Each row below holds a small network's activations on one input, seen along a few directions.
In each table, some parts of the input vary, and every possible input appears once, in random order.
A made-up example of a description, with smaller parts first: ring(8) and (point or line(9) or (values(2) and line(6))).
Shared parts are said once, and a part with two or three values counts as separate values.

Other details of the inputs shift rows strongly along two fixed directions, in all tables alike. That doesn't count.

A family of inputs:
x1: [ 10  22  -9  -6  -9   6   7  16 -15   8  18 -25   9  -5]
x2: [-12  24  26 -25 -30 -30  25  -7 -25 -25  14  -6  27  10]
x3: [ -3  20  -7  -2 -20  -2  17  -5  21 -25   5 -27  20  13]
x4: [  5   4 -19  18  21  10  -5 -34  38   3   9 -37 -18   2]
x5: [ -6 -10  25 -12  -1 -33  24  16 -30  -3  25  60  -1 -10]
x6: [ 16  12  -7  24  17  32   1 -17  30  -9 -15 -42 -25  14]
x7: [ 18   6 -15  16  27  -2  -4   9  38  27 -31 -33 -19   6]
x8: [-26  25 -14   0 -27 -29  39  -7 -27   2  28  10   7 -13]
x9: [  3   5   1  16   4   4  27 -25   6  -2   6 -21  12  21]
x10: [  0 -27   8   1  28  10   0   9  -6  14  13  49 -13  -4]
x11: [  5   6 -11  14 -18   2  17  -1  -9  15 -24  -9   5  12]
x12: [ -2  -6  -9   9  21   1 -17  -3 -13  -3  14  42 -22  -9]
x13: [ -1  33 -22  16  -7  19  38   7  -9   7   4 -20   3  12]
x14: [ 23  -4  -4  10  10  26 -19 -12  24   4  10 -60  -9  10]
x15: [-19  35 -16   8   6   2  35   4   7   8   7 -27  -2 -15]
x16: [-27  25  31  13 -44 -18  19  -4 -21 -12  22  -2  30  25]
x17: [  5 -22   7  17  19  29 -59   9  17  22 -21  19  -3   8]
x18: [ 22 -31   8  11  34  43 -21 -23  14  -7  -6  12 -21  12]
x19: [ -9  36 -14 -21   8   6   8  17   2  -6   5 -12  12   8]
x20: [-15  18   6   9  -6  -8  32 -23  17  -9   7 -32   0  -3]
x21: [ 22  -9  -9  13  47  17 -32   7  20   5  -1  28 -30 -11]
x22: [-14 -33  27  -7 -24 -23   6  -5 -25 -43  20  29  20 -13]
x23: [  9 -32   3   3  11   0  -7  -9 -12  20 -18  32   3   2]
x24: [ 15 -24  26   6  15 -15 -18 -15   5 -17   8  40 -17  -1]
x25: [ 12   1  -6  24  34  21   5 -15  45  11  -3 -39 -12  23]
x26: [  2 -14  11 -28   4  -5 -28   9   1   0 -23  30   9  -5]
x27: [ 25 -27  16   9  49  10 -22 -12  36  -3  -2   6 -28   7]
x28: [-10   4 -20  10 -23 -18  10  14  -1  -9 -19 -35  24  -5]
x29: [  8  14 -32  -5  10  17 -19   9  49  11 -33 -28   6   9]
x30: [ -9 -32  -7 -12   7  13 -16  17 -20  -5  18  17 -11  -6]
x31: [-26  16   7  -4 -38 -39  39  -2 -15  14  -9   0  11 -17]
x32: [-12   2  -5   4 -17  -2  12  -5   3 -14  12 -54   1  20]
x33: [ -1 -35  26 -22 -44 -28  -5  11 -49  12   8  34  10 -17]
x34: [ -7  20  -3 -11  -8  -1   8  -8  26 -23   3 -17  18  17]
x35: [-16  20 -10  10 -23 -10  22  -3   2  13 -29 -31  -6 -12]
x36: [-15  11  -5 -16 -56 -33  26  12 -12  -7  -8  12  35  -1]
x37: [ 21 -19   1 -20  31  16 -49   6  18  11 -29   7  -6  -7]
x38: [ -7  29 -22  22 -18 -28   9  -5  -3  13 -18 -21  -5   6]
x39: [  5 -41  14   1  11  -6 -12   1   0  24 -16  46  -9  -3]
x40: [ 18 -29  15 -14  -8  -5 -31   8 -22  15  -8  18   4 -14]
x41: [ 13 -17 -20  -8  36  38 -34  13  26  -9   2  23  -5  -9]
x42: [  6 -23  11   0  -6   5 -11   2 -14   8 -29  33 -22 -10]
x43: [  4   4 -37  17  16   6 -16 -17  35  30 -22 -35 -17  -7]
x44: [-10  -9   5  -3  14  20  -1   3  -8   0   2  28 -23 -27]
x45: [  5 -27  18   9  13  -9 -24 -27  -3 -20  12  43 -24  -1]
x46: [ 12  22   6   0 -16  -2   7  -9   0  -5  16 -52  12  11]
x47: [  3  37  -9 -10  -1   2  11  16 -12   2  11 -31  15   0]
x48: [ 16 -22 -13   9  52  39 -16  -4   7  16   2  23 -12   1]
x49: [-27  14  24  -2 -40 -24  45 -19 -22 -21   9  -2   4  -9]
x50: [ 12 -18   8   5   3 -25 -20   3  -1  12 -18  38 -15 -11]
x51: [  9  17  -4  -9  27  22 -18  -9  39 -14  -8 -40   3  18]
x52: [  4  25  -7 -10 -18 -13   3   9  -8  13 -18 -40  19   3]
x53: [ -3 -56   2 -12  -5  -2 -34   8 -15   4 -12  21  -8  -7]
x54: [ -8   1  23 -37 -12 -18   2  16 -38 -13  24  52  17 -12]
x55: [-10  -4   9   9  14  25 -31  16 -10   7  18  36   4   7]
x56: [-13  -3  17 -10 -21  -2  23   9 -41 -10  10  54 -12 -10]
x57: [  7  26   9  -7 -11  -6  10  -9  -2 -13   9 -47  15  12]
x58: [-13  22 -30  11  -4   2  20  22  -2 -17   8 -37  16  -6]
x59: [ -2 -19  19 -21 -29 -12   4  18 -50   2  37  37   5 -17]
x60: [-13  41 -26 -13  -3   6  19  17  14  -9   5 -13  18   8]
Each input here is: values(3) and (point or ring(9) or ring(10)).
The inputs of x9 and x48 match in every part but the values(3) part. If x16 is changed in the same way as x9 into x48, which row does it become?
> x55
The inputs of x56 and x6 match in every part but the values(3) part. If x47 is changed in the same way as x56 into x6, which row does it become?
> x57
Which other rows does x10 become when the values(3) part takes its other values? List them by row number.
> x25, x39

A family of inputs:
x61: [  6  -1 -21  -1  26  29 -25   7  34   7 -13 -34 -17  -6]
x62: [ 14  -4 -31   7  30  30 -18   5  30   7 -19 -20  -3   3]
x63: [ -7  19 -10   4 -24 -16  18   9 -11  -3  -4   0  10  10]
x64: [-12   8   9   2 -23 -20  18  -9  -4 -11   2 -13  13  14]
x65: [ 14  -8 -10  10  25  35 -41   9  18  12 -13  -5 -15  -1]
x66: [ 16 -26 -13  20  29  16 -29  -9  16  14   1  -7 -21  -4]
x67: [  2 -29  22  -9  16   3 -14  -7  -9  -8  17  60 -11 -13]
x68: [  5  16 -21  11  28  26  -2  -7  17   2  -5 -35 -12   5]
x69: [  2 -48  18   2   1  -3 -23   3 -25   1  21  46 -12 -17]
x70: [-20  14  -9   2 -26 -21  33   7  -3   1  -8 -15  12   0]
x71: [ 22 -14  -7  11  32  40 -30  -9  29  -1 -11 -27 -13  -3]
x72: [  6 -44  34  -3   6   2 -20 -10 -10 -13   0  45  -6 -16]
x73: [ -9  -9   4  -4 -16 -20  15   7 -14  -6  -5  33  11  -1]
x74: [ 11 -23 -11  -1  28  27 -27  11  15   0 -11  13  -5  -5]
x75: [ -8  -1  19  -9 -18 -21  16  -5 -18 -12  22  37  12  -3]
x76: [ -8  -4  13  -4 -14  -8   1  -1  -9 -13  12  -6  13   5]
x77: [ 10 -22   7   2  28  17 -31 -14  25  -6  -7   7 -14   6]
x78: [ -4  19  -5  -7 -16 -13   6   1  -4   1   2 -13   3  -9]
x79: [  3  21 -22  10   7  21  -6  -1  18  22 -14 -42   2  10]
x80: [ -4  -6  19  -2 -25 -16  17  -8 -21 -14   6   8  14  -6]
x81: [ -8  33 -19  16 -22 -10  25   8   7   2 -15 -28   6  16]
x82: [  9 -15 -14  -7  28  24 -31  -2  27   7 -11 -10 -20 -11]
x83: [ 13 -37  27 -18   2   7 -13 -10 -21 -12   6  49 -16 -11]
x84: [-10   4  19 -11 -26 -24  18  -6 -18 -14  19  24  14   3]
x85: [-10  11   2  -2 -25  -7  13   0 -14  12  -6   0  11   6]
x86: [-13   4  -9  -9 -20 -11  19   6 -10  -1  -1  -3  12  -6]
x87: [  3   1  13  -3 -15  -7  19  -5 -12  -7   0   4  -4   3]
x88: [ -4  35 -19  12   2  11  22   3   5  -2   2 -46  -1   9]
x89: [ -7  27 -13  13  -7   5  12  -2  13  19 -21 -37   3  14]
x90: [-14  35 -11  14  -7  -8  38  -3   2   1   4 -26   2   8]
x91: [ 17 -16  -4  -1  32  26 -36 -13  28  -2  -3 -10 -11   8]
x92: [ -6  27 -19   7 -17  -7  15  10  -3   0  -5 -21  11  13]
x93: [ -1  29 -12  15   5   0  17  -3  25  -1   2 -31   2  17]
x94: [-10 -11  18  -3 -20 -14  -5   1 -23   2  -5  46   1  -7]
x95: [ -2 -24  15  -8  15   4  -7  -8 -15  -6  12  52 -14 -13]
x96: [ 15 -29  12   2  25  31 -33  -2  11  -7  -3   2 -11 -10]
x97: [ 12 -28  14  -9  27  16 -30  -3   6  -9  14  42  -9  -6]
x98: [ 16 -25 -10   2  29  24 -26   3  20   3 -15  17  -8  -6]
x99: [ 11 -16  -2   4  34  23 -22 -11  10  -2  -4  13 -21  -8]
x100: [  1 -14  21 -16  -8 -23  -8  14 -29  -5   8  37   5 -12]
x101: [  5   9 -30   9  14  17  -3   1  31  10 -18 -41  -4   0]
x102: [  2 -47  15   1   3  -4 -21  -5 -25   3  18  47 -12 -15]
x103: [ -8   3   9  -7 -11  -7   1  -3  -5 -11  13  -4  11   8]
x104: [  3  30 -11   0  -8 -17  12   8  -4   5  -3 -27  11   2]
x105: [ -2 -18  23 -11 -11 -27   7   5 -23   5  -2  36   2  -2]
x106: [-17  15  -2  -4 -26 -20  24   1   0  -1  -6 -12   3  -5]
x107: [  7  31 -20   8  -3  -8  20   3  11  18 -12 -48   5  15]
x108: [  2  -7  17 -13 -12 -28   0   4 -24  -2   2  34   5 -11]
x109: [  0  12   5  -6 -23  -5  25   3 -19 -10   9 -12   5   6]
x110: [ -5   6   7   0 -16 -15  22   6  -7  13  -6   1  12   2]
x111: [ 13   0 -12  10  43  38 -24   3  32   1   4 -15 -18   1]
x112: [  9 -29   8 -13  20   0 -37  -6   1  -1  -6  33 -16 -20]
x113: [-15 -11   3 -14 -19 -15  10  13 -21  -6   6  18  11 -11]
x114: [ -1  29 -17  11   9   9  16  -1  17   1   9 -32   2   9]
x115: [-12  23  -1   1 -23 -27  20   0  -4  -2  -5 -15   6  -7]
x116: [  3   3   9  -2  -3 -21   2   4  -6   2  -9  12   0  -6]
x117: [ -7 -14  25 -16 -11 -12  -5   2 -15 -15  24  35   8  -1]
x118: [  0   4   3  -8 -10  -7  14   6 -10  14   2   1  14  -1]
x119: [-11  22   2  -5 -21 -17  23  -5  -4 -10  16 -13  17  12]
x120: [ 22 -20   2  -6  23  27 -19  -6   6  -5  -4   4 -20  -1]
x121: [-6 15  1  8  0 -5 20 -3  5 -3  7  2 -1  6]
x122: [ -5  -6  -4  19 -13 -15  12  -5  -7   8   6  -7  -7   1]
x123: [-12  -1  15 -17 -23 -25   2   8 -27  -8  10  24   7 -17]
x124: [  1 -29  16  -6  -1   2 -27  -1 -17   4  -5  54  -6 -13]
x125: [-16  -1  13  -6  -8  -8  16   4 -27  -8  22  28   2  -7]
x126: [ -3   5   1  -1 -15  -3  -6   2 -14   6  -2  13   6  -3]
x127: [-11  12   2  -5 -26 -16  18  -8 -10 -11   8 -20  19  13]
x128: [ -3  33 -12  14  -3  -4  20  -5  26  -3  -1 -46   7  19]
x129: [-13  26  -7   2 -17   0  13   9  -9  14  -6 -27  14  11]
x130: [-14  24  -5   2 -10  -7  32  -2 -14  -3  16  -6   6   0]
x131: [ 17 -14  -4   5  35  24 -37 -16  30  -2  -6 -10 -12   8]
x132: [  9   2 -14  18  41  27 -11  -8  26   1 -15 -21 -22   3]
x133: [ -8  -6  21 -13 -12 -13   6   5 -18 -14  25  37   8  -2]
x134: [  6 -20  -7  -7  21  16 -28  -4  22   3 -12   5 -19 -15]
x135: [ -2  12  -1  -7 -15 -20  19   7 -15   9   0 -11  12   5]
x136: [ -4  17   1  -3 -25 -16  30   5 -10  12  -2 -12  18   4]
x137: [ 21 -16  -7   2  39  24 -31   7  18  16 -13 -12 -14   1]
x138: [ -2  24 -13  12  -7  -1  12 -11  19  -4  -5 -55  13  17]
x139: [ -8  13  -8   1 -23 -11  11  18 -15  -4   2   2  10   9]
x140: [ 11  17 -19   8  16  21  -1  11  23  22  -9 -45   4   9]
The inputs of x94 and x65 match in every part but one. If x121 is changed in the same way as x94 into x65, which row does it become?
> x111
The inputs of x70 and x113 match in every part but one. If x132 is changed in the same way as x70 into x113, which row does it become?
> x88
The inputs of x106 and x61 match in every part but one. If x93 is changed in the same way as x106 into x61, which row does it become?
> x133
What do these inputs look like to the network?
> line(4) and (point or ring(9) or ring(10))
Which other rows does x95 become when the ring(9) part takes its other values? List them by row number.
> x67, x75, x80, x83, x84, x99, x131, x138
Start at x135 and move only the ring(10) part, one step at a time. The first step leads to x104. Which rows follow, in order?
> x78, x82, x86, x62, x92, x126, x79, x118

A family of inputs:
x141: [-18  36 -24  12 -19 -15  36   4  -3   8   5 -30   8   2]
x142: [-10  36 -14  17 -15 -13  42  -1  -4   6  13 -31   9   8]
x143: [  7 -25  14  -4  15  19 -32  -7   5  -9  12  19   2   4]
x144: [  2 -19   0  -1  19  12  -5  -4   3  -4   6  24 -18  -9]
x145: [ -2 -16  21   0   5  -6   9  -6 -17 -10  18  31  -3  -2]
x146: [-21  26  12   0 -35 -20  47  -8 -18 -18  21 -17  15   7]
x147: [ 10  18 -24  20  30  28   5 -10  33   0  -2 -49 -13   6]
x148: [ -9  -4   2  -7  -5 -15   2  10 -11   6  -2  32   3  -8]
x149: [  6 -19   1  -1  27   6 -23   1   3   1  -4  46 -16 -12]
x150: [-15  29  -3  -8 -41 -31  29  15 -25   5 -11   6  22   2]
x151: [ 13 -18  18   4  19  19 -16 -12   1 -11  12  24 -14   4]
x152: [ 16 -10   1   5  40  24 -20 -12  24  -4   0   9 -21   0]
x153: [  1 -29  14  -9  14  20 -25  -4   2 -23   8  22   0   4]
x154: [ -2   2   0   8 -27 -19   5 -13   7   0 -17 -35   8   5]
x155: [  7  26 -13   2  -4   1   0   6   7   4   6 -48   9   8]
x156: [ -8  -7  14 -21 -11 -11  -2   6 -17   7  -3  22  10 -13]
x157: [  7  25 -33  25  23  16  -1   3  25  20  -9 -41 -13   9]
x158: [ -4 -11  29 -12  -7  -8   8 -11 -12 -17  18  33  -2   0]
x159: [ -4  11   2  -6  -8   0   6  -4  10 -16   7 -13  18  16]
x160: [ 15  18 -31  18  13  21  -6  13  25  29 -26 -44  -1   5]
x161: [ -4  24 -10  -5 -26 -10  27  11 -17  10  -7 -29  12  10]
x162: [ 11 -16   2 -11  12  11 -30   5   3  -9   7   2  -3 -12]
x163: [ 10   8  -9   9  -8 -10  -3 -13  27   6 -28 -48   5  13]
x164: [ -6 -18  14 -19 -14  -6  -6   7 -29  -1   0  34   3 -15]
x165: [  1 -25  24  -1 -24 -21 -11 -11  -9   2 -10   7   0   2]
x166: [  8 -11   0   4  32  14 -18  -8  14   0   2  21 -17  -9]
x167: [ 12 -13 -20   5  25  30 -29  10  19  17 -23  -7 -12 -11]
x168: [  5 -12 -18   7  25  22 -18  11  17  11 -17   1 -19  -5]
x169: [ -8  -2  21 -28 -28 -30   8  10 -25 -16  18  23  20  -5]
x170: [-19  -4   9  -4 -28 -29  23  14 -35   8   7  36   8  -4]
What do these inputs look like to the network?
> values(3) and (point or ring(9))
The inputs of x149 and x157 match in every part but the values(3) part. If x150 is changed in the same way as x149 into x157, which row does it become?
> x160
Which other rows does x152 become when the values(3) part takes its other values? List them by row number.
> x145, x147
Which other rows does x161 become when the values(3) part takes its other values? List them by row number.
> x156, x164
